Each row below is a small network's average activation on inputs in which a field has the value named, seen along a few directions.
Values that are neighbours, or in one group, have similar rows; names and order tell nothing.
In the rows, zero is written as 500.
Random noise pushes rows far along 3 fixed directions. That doesn't count. These rows show it; they differ only by the noise:
[385 492 413 645 648 440 542 588 550 700 579 519 348]
[336 522 383 606 698 444 561 583 583 685 606 501 312]
[666 321 660 554 545 455 510 512 434 449 396 578 544]
[537 416 535 551 512 433 526 503 442 549 465 575 516]
[607 374 614 457 528 446 536 460 430 412 413 579 562]


Field Fano:
u6: [236 606 310 465 396 419 537 399 411 650 659 513 522]
u3: [493 486 381 599 372 584 448 502 461 640 449 459 485]
u1: [429 613 415 468 518 508 571 601 667 549 556 424 342]
u13: [369 565 343 532 319 380 579 466 377 636 525 592 569]
u10: [526 547 516 566 568 552 400 464 466 470 589 521 594]
u7: [643 390 588 577 450 474 575 494 452 426 415 605 486]
u12: [584 445 612 840 548 593 286 665 475 641 517 400 523]
u11: [765 342 757 636 566 548 434 660 650 447 454 408 428]
u4: [562 494 503 577 561 519 479 611 626 604 434 435 302]
u5: [430 533 382 466 441 516 487 556 577 563 376 482 384]
u8: [442 620 479 479 425 578 381 472 492 486 556 423 589]
u2: [856 352 861 488 528 624 422 568 556 203 394 428 603]
u9: [612 425 647 333 667 583 519 383 471 193 501 506 641]
The values of Fano form a line.
A walk along Fano starts at u7 and steps to its neighbour u13. Put u10, u4, u2, u9 in the order it reaches them.
> u9, u10, u2, u4
How many steps from neighbour to neighbour lead from u12 to u11, at the fewest?
> 3
Which values are neighbours of u3? Give them in the order they are listed.
> u5

Field Norov:
n7: [726 331 657 572 446 481 543 502 507 441 271 594 509]
n1: [736 374 592 717 185 379 451 552 408 614 350 576 590]
n4: [349 633 420 381 571 535 485 374 542 524 686 478 544]
n13: [589 429 742 366 834 465 562 569 565 139 548 499 425]
n2: [261 730 308 310 648 603 499 508 674 492 617 362 340]
n5: [433 484 529 367 574 534 556 449 487 439 620 474 555]
n3: [435 559 497 583 546 580 392 506 503 489 578 446 528]
n9: [653 244 591 544 616 564 584 576 564 394 337 539 378]
n12: [517 432 487 620 555 435 549 497 410 596 486 584 544]
n8: [276 548 347 340 549 427 600 328 406 478 489 593 495]
n6: [591 536 574 162 446 481 561 407 532 255 439 477 529]
n10: [371 662 387 562 646 585 424 582 604 482 566 337 422]
n11: [734 361 682 688 426 557 375 647 525 614 428 409 474]
The values of Norov form a line.
A walk along Norov starts at n8 and steps to its neighbour n12. Put n7, n4, n3, n9 in the order it reaches them.
> n4, n3, n7, n9
Which values are neighbours of n2? Give them in the order they are listed.
> n10, n11
How many steps from neighbour to neighbour lead from n1 to n5, at the fewest?
> 7
